A small network was shown many inputs. Here are its activations along a few directions, one row for each input.
Each table varies a few parts of the input and shows all the possible inputs, shuffled.
A made-up example of a description, with smaller parts first: one of 3 separate values, together with either a single point or one of 9 places along a line or (one of 4 places along a line, together with one of 8 places around a ring).
Shared parts are said once, and a part with two or three values counts as separate values.

Other details of the inputs vary at random and push rows far along two fixed directions, the same in every table; ignore that.

Table:
row 1: [ 19 -15  23  -7 -22  -2  37 -50  41 -41  16]
row 2: [-30 -19 -38 -33  74 -13  33  29 -60   4  -6]
row 3: [-31 -50 -25 -23  94  -3  16  15 -91  28 -25]
row 4: [ -2  60 -17  12 -29  -4 -33  48  13   7   5]
row 5: [-26 -62  -2 -48  69 -19  41 -14 -42  -6 -25]
row 6: [  8  34  -8  34 -17  12 -45  48 -20  46   3]
row 7: [ -2   6   1   1  -6   5 -13  -4  14   6  -4]
row 8: [ 16 -25  37  -4 -21   0  16 -71  36 -37   6]
row 9: [ -2  21   4   0 -26   0  -5  -9  36 -17   5]
row 10: [ 19 -15  20   6 -31  -5  31 -34  23 -28  14]
row 11: [ 16   4  12 -10 -22  -6  25 -28  39 -40  19]
row 12: [ 10  20  -1  35 -31   9 -25  34 -13  36   1]
row 13: [-29 -48 -21 -39  77  -9  20  14 -49  13 -28]
row 14: [  0 -19  34 -13 -19 -10  14 -55  29 -29   1]
row 15: [ -5   0   8   1 -12  -1 -16 -11  14   1  -4]
row 16: [ -1  23 -11   4 -13   6 -11   8  25  -5   3]
row 17: [-19 -71  -9 -44  84 -10  36 -13 -49  -2 -21]
row 18: [ 13  28  -6  20 -25   7  -9  21  11   8  13]
row 19: [ 15 -13  25 -12 -22  -2  37 -57  46 -44  15]
row 20: [  7  37 -10  30 -19  14 -39  44  -7  40   0]
row 21: [ -7 -67 -13 -36  74 -11  53 -10 -48  -7 -11]
row 22: [  0  40 -17   5 -17   1 -17  26  26  -8  10]
row 23: [ 23 -21  29  -1 -30  -5  43 -56  40 -41  19]
row 24: [ -1  40   2  28 -30  10 -51  17   9  19  -2]
row 25: [ -5  26   0   4 -19  -1 -17  11   9   3  -2]
row 26: [ -4  14  12   4 -20  -4 -22   3   6   6  -5]
row 27: [ 16 -10  19  27 -30   6  -7 -14  -4   4   5]
row 28: [  9  39 -14  26 -19  13 -29  40  -1  27   4]
row 29: [ -6  28  -9   2 -13  -1 -13  17  12  -2   0]
row 30: [  9  28   0  28 -19  14 -40  21  -4  27   1]
row 31: [ 15 -22  36  -8 -20  -2  21 -58  30 -26   9]
row 32: [-14 -13 -51   0  70   3  -7  82 -81  53 -20]
row 33: [-33 -15 -45 -16  74   1 -18  66 -65  49 -31]
row 34: [ -8  10   4  -1  -8  -1 -13   3   4   7  -7]
row 35: [ 27 -12  29  -3 -39 -12  45 -55  50 -54  26]
row 36: [-25 -58 -11 -45  75 -14  64 -28 -42 -22  -7]
row 37: [-25 -72   5 -44  74 -14  52 -39 -56  -7 -12]
row 38: [  9  22  -4  39 -26   9 -38  48 -27  43   1]
row 39: [-30 -48 -16 -32  79  -8  33   3 -70  21 -18]
row 40: [ -7  33 -15  20  -7  11 -50  41  -8  38  -7]
row 41: [ -2   4  20  -1 -22  -1 -13 -23  24  -8  -1]
row 42: [ 19   2  18  28 -29  10 -11 -15   4   4   9]
row 43: [ 5  7  4  7 -8  8 -9  2  5 15  0]
row 44: [ -1  68 -39  23 -17  10 -47  77   3  24   8]
row 45: [ -3  28  -6  23 -18   9 -47  20   2  23  -6]
row 46: [ -3 -79   0 -35  60 -15  65 -28 -44 -19 -10]
row 47: [  2 -23  17 -23 -10  -9  34 -55  45 -48   5]
row 48: [ -1  39   1  27 -28   7 -48  20   2  21  -4]
row 49: [ 15  -4  17  14 -14   8  -6 -22   7  -1   3]
row 50: [-23 -24 -49  -7  94   5 -15  85 -98  65 -29]
row 51: [  3 -13  27 -16 -21  -5  22 -57  43 -41   5]
row 52: [ -3   7   0  -3 -13   0  -4 -12  24 -10   0]
row 53: [  8  -4  25 -20 -29 -13  32 -58  59 -62  16]
row 54: [  1 -14  25 -19 -15  -8  25 -52  33 -38   3]
row 55: [  3   4  23   8 -25  -2 -13 -25  15 -12  -2]
row 56: [ 16  39 -10  19 -28  -1 -11  29  16  -3  20]
row 57: [ -2  26 -12  -2 -17  -5  -8  11  30 -18   7]
row 58: [ 10 -15  22 -15 -21  -2  34 -57  51 -49  14]
row 59: [ 12  -3  11  18 -14   5  -8   2  -7  15   5]
row 60: [-23 -61  -5 -43  71 -13  60 -36 -44 -17  -9]
row 61: [ 11   6   6  15 -13   5  -8   9  -4  20   4]
row 62: [ 13  28   0  38 -24  14 -41  27 -11  32   4]
row 63: [ -2  24 -11   8 -11   8 -20  15  12   9  -1]
row 64: [ -1  10  -3   5  -4   8 -17  12   3  18  -4]
row 65: [  0  37 -18  17 -14  13 -32  37   4  23   0]
row 66: [  5   4  16 -18 -23 -13  25 -38  42 -49  12]
row 67: [  7  30  -8  15 -17  12 -20  23   5  19   4]
row 68: [  9  62 -28  29 -23   9 -39  70   4  24  10]
row 69: [ 14  65 -25  44 -44   5 -42  79  -6  33  13]
row 70: [  3 -10  28 -19 -24 -12  30 -51  43 -46   6]
row 71: [-25 -39 -34 -21  85   0  -3  31 -66  26 -29]
row 72: [ 19 -32  33  -1 -18  -4  33 -53  21 -22   9]
Description of these inputs: one of 6 places along a line, together with either a single point or one of 11 places along a line.
- The inputs of row 33 and row 52 match in every part but the place on the line of 6. If row 7 is changed in the same way as row 33 into row 52, which row does it become? => row 63
- The inputs of row 43 and row 30 match in every part but the place on the line of 6. If row 64 is changed in the same way as row 43 into row 30, which row does it become? => row 8
- Which other rows agree with row 59 in the place on the line of 6? List them by row number. => row 6, row 14, row 15, row 17, row 26, row 31, row 37, row 38, row 40, row 41, row 50
- Which other rows does row 44 become when the place on the line of 11 takes its other values? List them by row number. => row 4, row 11, row 22, row 35, row 53, row 56, row 57, row 66, row 68, row 69

Table:
row 73: [ 29  17  27  13 -70 -10  21 -18  56 -29  16]
row 74: [-12  75  -6  52 -43  23 -78  47 -31  61   3]
row 75: [ 37  34  -1  11 -50   2   4   1  68 -41  31]
row 76: [-35 -21  -7 -38  43  -1  16 -21  -4  -7 -17]
row 77: [  4  45  34  35 -72 -13 -28   1  15  13  23]
row 78: [-35  -2 -14 -36  39 -18  17   4 -29   9 -14]
row 79: [  -3  -23  -46   20   64    8   -7   82 -103   63  -24]
row 80: [ -6  60   0  32 -57  -8 -32  37   7  22   9]
row 81: [  8 -73  25 -33  31   6  40 -74  18 -29 -13]
row 82: [  2 -52  -1 -16  43 -15  41  17 -53  12 -12]
row 83: [  6  34  50  10 -68  13 -20 -64  70 -18   6]
row 84: [ 19  33  -8  57 -26  42 -70  26  -4  55   2]
row 85: [-26  -5 -64 -16  73  17 -24  82 -47  53 -28]
row 86: [-18 -28   8 -33  17 -31  63 -36  -3 -60  15]
row 87: [ 13  36 -31   7  -6  -4   1  60  -1   2  12]
row 88: [ 44  14  37  29 -67  13  -2 -27  59  -8  23]
row 89: [ 10 -88   3 -46  48 -11  80 -48  12 -47  -9]
row 90: [-23  24   5   1   6  -7 -19  13 -37  34  -3]
row 91: [ -17    9  -26   30   43    2  -25   76 -103   60  -16]
row 92: [ 10 -21  37 -13 -48 -10 -57 -28  70 -29 -37]
row 93: [  9 -22 -25 -34  38   3  26 -11  26 -41   5]
row 94: [ 10  43  30  51 -63  29 -47 -42  39   6  11]
row 95: [ 19 -31 -19  28  30  13 -13  27 -40  33  -2]
row 96: [-21 -36  -7 -62  60 -16  55 -51  16 -58   8]
row 97: [-25 -23   0 -50  35 -26  57 -52  -3 -58  12]
- What is each input in this table made of? => either a single point or (one of 4 places along a line, together with one of 6 places around a ring)
- A walk changes only the place on the line of 4. It starts at row 87 and steps to row 73. List the rest of the walk in order. => row 82, row 79
- Which other rows does row 83 become when the place on the ring of 6 takes its other values? List them by row number. => row 77, row 81, row 82, row 88, row 90

Table:
row 98: [  7  -8  37 -16 -40 -18  25 -69  50 -51   9]
row 99: [  1  48   4  22 -54  -6 -34  22  21  -1   3]
row 100: [-12 -50 -30 -14  75   1  -3  25 -43  35 -36]
row 101: [-24   8  -5 -17  24   0  -3  22 -19  23  -2]
row 102: [ 11 -64   4 -18  46 -13  30 -12 -17 -11  -6]
row 103: [  20  -53   64  -21  -15    0   39 -101   45  -60    8]
row 104: [ -3 -32   5 -11  55  10  31  -9 -61  18 -17]
row 105: [-28 -43  -4 -42  55 -20  29  -8 -31 -11 -16]
row 106: [  5  55  -4  23 -45   0 -39  31  24   1   1]
row 107: [ 20 -50  45  -2 -29 -13  40 -81  14 -45  21]
row 108: [ -9  -1  12 -15  -9  -9   6 -32  21 -21   2]
row 109: [  3  59  -5  19 -40   1 -43   7  34   4   9]
row 110: [-17 -45 -38 -34  77 -13  46  38 -61   4 -19]
row 111: [  1 -46   2 -24  64   6   9   8 -33  12 -26]
row 112: [ 22  -5  21  -7 -42  -3  38 -49  54 -45  31]
row 113: [ 22  -4  17  -8 -34   3  35 -54  57 -48  34]
row 114: [  0  16 -19  31  -5   6 -46  63 -30  40   4]
row 115: [ -3  13 -13  27  -2  14 -48  29   7  33 -13]
row 116: [-23   7   0 -15  17  -3   2  25 -23  24  -1]
row 117: [ 14  55  -8  25 -33   9 -27  17  37  -8  13]
row 118: [  5  -9  38 -13 -42 -21  28 -61  41 -46   7]
row 119: [  1 -17   4 -23  10 -12  24 -36  17 -40  -5]
row 120: [ 13  53   1  26 -48   4 -24  25  31  -5   7]
row 121: [-28  39 -30  10  11  -4 -40  80 -46  49 -12]
row 122: [  14  -43   61  -15  -15    1   50 -103   20  -45   11]
row 123: [ -6 -25  -4   5  11   7 -10  -8 -33  20 -14]
row 124: [ -5  28 -24  39  -3   7 -37  64 -57  56   5]
row 125: [  8  21  10  22  -9  15 -39  23  10  20  -3]
row 126: [ 11 -26  44  10 -45   1  25 -94  37 -29  10]
row 127: [ 15  41  10  51 -52  20 -28 -11  11  30   2]
row 128: [ 12 -26  37 -20 -24 -15  47 -72  49 -71   5]
row 129: [ 19  31  21  28 -43  19 -55  10  17  15   4]
row 130: [  7  54  -8  26 -39   9 -34  27  27  -6   3]
row 131: [-26 -44 -32 -41  74 -14  21   8 -46 -12 -23]
row 132: [-25  44 -35  10  20   6 -44  66 -32  50  -9]
row 133: [-24 -36 -30 -38  72 -16  16   7 -36 -12 -15]
row 134: [-17  37 -19   2   5   2 -32  24  -1  25   5]
row 135: [ 24 -13  48   2 -40  12   1 -60  29 -26   7]
row 136: [-11  27 -21   7   1 -10 -24  58 -23  17 -14]
row 137: [-25 -68 -14 -47  65   2  55 -11 -22  -5 -28]
row 138: [ 17  57 -16  25 -33  13 -24  23  35   0  18]
row 139: [-25  50 -37   3  29  11 -42  63 -29  56  -1]
row 140: [  5  35  12  34  -9  17 -24  14 -24  37   5]
row 141: [  9 -12  29 -12 -37   9  34 -71  70 -33   8]
row 142: [ 17  52 -10  26 -45  10 -22  36  28   9  20]
row 143: [ 21  26  11  43 -58   8 -41  16   6  16  17]
row 144: [  8  49   2  26 -50  -2 -25  31  20  -2   3]
row 145: [  1  -1   6   6   9  15 -25  18 -40  27  -8]
row 146: [  8 -30  21 -32   0 -12  39 -77  44 -67   6]
row 147: [  7  26   5  38 -46  16 -52   6  26  20  -1]
row 148: [-30 -58 -26 -33  65  -6  46  34 -51  23 -36]
row 149: [  8  56 -14  24 -31   9 -37  25  28  -5   8]
row 150: [-35 -36 -16 -45  80  -2  28   8 -43  13 -11]
row 151: [ 19  54 -21  25 -32  16 -23  26  34   6  31]
row 152: [-24  44 -42   5  20   3 -48  59 -29  42  -6]
row 153: [  3  22 -25   8  -2   1  -3  56 -14  22   6]
row 154: [ 17   0   4  25 -27  -1 -34  16  -2  10  12]
row 155: [ -6 -37  41 -33  -8 -18  49 -84  37 -50  12]
row 156: [-28 -56 -21 -35  62  -2  41  20 -33  15 -30]
row 157: [  5 -48   8  -1  38  -9  48 -25 -47  -2   0]
row 158: [ 17 -15  42  23 -41  -6  32 -66  20 -24  28]
row 159: [  7 -11  -3  13  11  -4 -15  25  -6  14   8]
row 160: [  6  41  10  53 -48  14 -33  -7   8  31   6]
row 161: [ 48  28  22  17 -54  -1 -29  20  26  55   1]
row 162: [-16 -44 -42 -40  86  -3  41  26 -51  -5 -17]
row 163: [ -8 -51  -8 -10  39   2   3 -12 -41  12 -18]
row 164: [-27 -47 -28 -41  73 -19  24  15 -53  -8 -26]
row 165: [-16 -35 -31 -31  75  -8  32  23 -43  -9 -19]
row 166: [  2  54   3  20 -48   1 -38   5  34   1   6]
row 167: [-11 -39 -38 -28  63  -7  42  37 -50   9  -2]
row 168: [ 23  -6  22 -12 -31   1  37 -56  58 -49  26]
row 169: [-33 -42  -6 -38  64 -20  33   7 -46   4 -15]
row 170: [  17  -63   48  -11  -27   -5   27 -105   50  -52    3]
row 171: [ 20  57 -17  25 -35  15 -25  25  37   4  25]
row 172: [ 14  50   5  27 -54  -1 -18  24  27  -4   8]
row 173: [ -4   2 -29  -9  28  -2  10  42 -24   6  -6]
- What is each input in this table made of? => either a single point or (one of 3 separate values, together with one of 9 places along a line) or (one of 4 places along a line, together with either a single point or one of 11 places along a line)
- Which other rows does row 124 become when the place on the line of 9 takes its other values? List them by row number. => row 102, row 107, row 114, row 143, row 154, row 157, row 158, row 159
- Which other rows does row 157 become when the choice among 3 separate values takes its other values? List them by row number. => row 104, row 127
- Which other rows does row 146 become when the place on the line of 4 takes its other values? List them by row number. => row 106, row 119, row 136
- A walk changes only the place on the line of 11. It starts at row 113 and steps to row 168. List the rest of the walk in order. => row 162, row 165, row 130, row 119, row 131, row 166, row 108, row 132, row 150
- Which other rows does row 126 become when the place on the line of 9 takes its other values? List them by row number. => row 100, row 115, row 123, row 127, row 147, row 160, row 163, row 170

Table:
row 174: [ 23  10  20  23 -43  14 -19 -24  40  -3   6]
row 175: [  8 -58   2 -19  44  -3  33 -26 -19 -17  -7]
row 176: [ -9  44 -37  31   0   3 -47  96 -50  56  -7]
row 177: [-36 -44 -32 -28  87  -7 -12  56 -83  47 -42]
row 178: [  4  33   4  -5 -46 -11  -7   2  59 -34   7]
row 179: [  3  34  22  17 -42   3 -13 -30  27 -12  16]
row 180: [-11  41 -28  28   1   3 -55  86 -46  54 -13]
row 181: [  1 -48  10 -25  24 -18  59 -20 -23 -19   2]
row 182: [ 35  15  15  29 -47  10   6 -11  34  -5  24]
row 183: [ -1  31  23  16 -42   7 -18 -35  32  -4   8]
row 184: [-19  58 -44  28  13  11 -46  83 -51  56   1]
row 185: [ 11  38  18  18 -47   4   9 -21  24  -9  28]
row 186: [-24 -45  11 -35  49  -6  23 -47 -17  -8 -15]
row 187: [ -2 -49 -18 -42  53  -6  43 -14  12 -41  -7]
row 188: [ 10 -58  -4 -17  42  -3  44 -22 -19 -17   0]
row 189: [ -3  49  -2  -6 -36  -4  -5 -12  57 -31  16]
row 190: [ 21   7  24  19 -41  15 -28 -26  43   1   3]
row 191: [-12 -57  16 -31  31 -14  33 -35 -18 -17 -19]
- The inputs of row 174 and row 183 match in every part but one. If row 175 is changed in the same way as row 174 into row 183, which row does it become? => row 179
- What is each input in this table made of? => one of 3 separate values, together with either a single point or one of 5 places along a line
- Which other rows does row 178 become when the choice among 3 separate values takes its other values? List them by row number. => row 187, row 189
